Each row below holds a small network's activations on one input, seen along a few directions.
Each table varies a few parts of the input and shows all the possible inputs, shuffled.
Descriptions start from the smaller parts, as in this example, which fits no table here: one of 8 places around a ring, together with either a single point or one of 11 places along a line or (one of 2 separate values, together with one of 6 places along a line).
Shared parts are said once, and a part with two or three values counts as separate values.
In the rows, zero is written as 128.

Other details of the inputs vary at random and push rows far along two fixed directions, the same in every table; ignore that.

A family of inputs:
row 1: [143 140  81 137 149  82 116  49  77 100 170 111 155 171 159]
row 2: [141 158  63 142 140  91 140  47  88 125 183 118 133 170 142]
row 3: [143 152  71 132 138  83 123  47  93 121 168 125 124 176 157]
row 4: [100  48 175 126 173 170 123 142 142  96 184 128 129 178  72]
row 5: [122 135 175 107  90 164 147 213 160 138  83 120 104  53 122]
row 6: [131 144 170 118  95 159 152 174 152 139  88 112 121  55 133]
row 7: [ 96  54 175 139 167 190 142 155 162 112 194 131 112 165  57]
row 8: [140 188 166 103  92 144 112 206 195 153   5 144 111  63 160]
row 9: [133 127 140 122  90 111 121 165 146 131  78 144 121  83 138]
row 10: [ 87  61 164 152 165 163 143 165 177 109 174 145  97 160  51]
row 11: [ 96  37 173 136 158 180 136 142 171 117 195 158 116 176  52]
row 12: [ 79  38 195 152 180 182 139 151 181  93 192 134 129 168  51]
row 13: [140 178  82 117  97  98 133 130  68 136  88  94 141  75 182]
row 14: [149 184  57 147 160 102 113  58 104 153 149 133 143 204 141]
row 15: [139 136  67 129 153  88 115  64  47 115 167 110 145 173 147]
row 16: [131 174 186 123 106 168 122 238 198 162  24 128 119  53 134]
row 17: [151 164  75 149 171  99 115  59  85 141 151 118 182 191 154]
row 18: [133 132 163 115  83 149 140 164 160 143  90 140 130  59 127]
row 19: [ 86  32 182 148 164 176 131 140 197 111 196 167 115 179  38]
row 20: [166 199  89 117  95  82  89  94 119 160  71 158 154 132 195]
row 21: [142 142  71 123 138  98 128  52  72 131 174 116 128 182 150]
row 22: [126  93 166 142 192 150 109 124 165 109 148 152 159 193  94]
row 23: [146 132  62 128 131  78 118  59  70 135 166 137 137 176 148]
row 24: [149 128  72 125 125  93 123  46  77 136 172 134 144 180 149]
row 25: [151 185 156 115 110 138 109 181 170 149  25 133 128  80 162]
row 26: [ 90  43 159 155 163 161 129 147 174 112 182 166 113 171  51]
row 27: [105  60 156 149 178 141 118 124 138  87 185 139 130 181  73]
row 28: [102  68 176 134 155 164 140 122 169 114 173 144 112 171  80]
row 29: [120 121 172 113 104 165 143 200 146 122  86 107 126  59 129]
row 30: [ 94  48 188 145 171 183 147 136 164 103 189 131 137 159  61]
row 31: [128 123 162 112  86 126 121 168 172 127  83 146 119  82 137]
row 32: [145 156 158 104  87 127 135 165 124 123  59 103 144  50 169]
row 33: [148 143  81 133 140 100 129  34  76 128 170 107 142 176 153]
row 34: [108  49 168 134 149 155 127 106 166 116 188 163 129 185  72]
row 35: [115 134 161 115  99 153 138 223 144 141  73 114 102  48 127]
row 36: [145 186  86 129  94  89 134 124  80 127  82  96 148  67 182]
row 37: [158 216  78 119  82  89 142 109  88 140  80  95 136  61 199]
row 38: [116 128 196 124 103 171 107 224 210 158  55 168 128  85 110]
row 39: [125 150 150 100  87 127 130 205 137 142  54 122  99  56 151]
row 40: [138 133  53 136 136  90 127  59  67 136 176 135 137 172 140]
row 41: [131 151 173 111  87 156 153 183 158 140  81 120 115  50 132]
row 42: [101  58 172 129 163 173 127 143 150 113 179 131 112 172  75]
row 43: [141 149  64 141 148  80 117  53  72 121 165 117 128 172 148]
row 44: [137 141  65 130 151  90 117  62  58 130 172 113 125 177 144]
row 45: [143 147  74 138 146  86 118  43  83 119 173 115 132 176 156]
row 46: [155 217  67 124  80  81 137 128  75 141  68  95 130  50 198]
row 47: [150 205  62 112  87  81 138 127  68 151  87 104 122  76 191]
row 48: [130 157 147 111  85 119 131 193 147 133  48 124 101  54 153]
Each input here is: one of 2 separate values, together with one of 4 places along a line, together with either a single point or one of 5 places around a ring.
The inputs of row 44 and row 23 match in every part but the place on the line of 4. If row 6 is changed in the same way as row 44 into row 23, which row does it become?
Answer: row 18
The inputs of row 40 and row 35 match in every part but the place on the line of 4. If row 38 is changed in the same way as row 40 into row 35, which row does it become?
Answer: row 16
A walk changes only the place on the line of 4. It starts at row 32 and steps to row 33. List the rest of the walk in order.
Answer: row 28, row 34
A walk changes only the place on the ring of 5. It starts at row 29 and steps to row 30. List the rest of the walk in order.
Answer: row 12, row 36, row 13
Which other rows does row 7 become when the choice among 2 separate values takes its other values? List them by row number.
Answer: row 42
Which other rows does row 20 become when the place on the line of 4 takes its other values? List them by row number.
Answer: row 8, row 22, row 25
Which other rows agree with row 5 in the place on the line of 4 and the choice among 2 separate values? List them by row number.
Answer: row 2, row 10, row 14, row 41, row 47
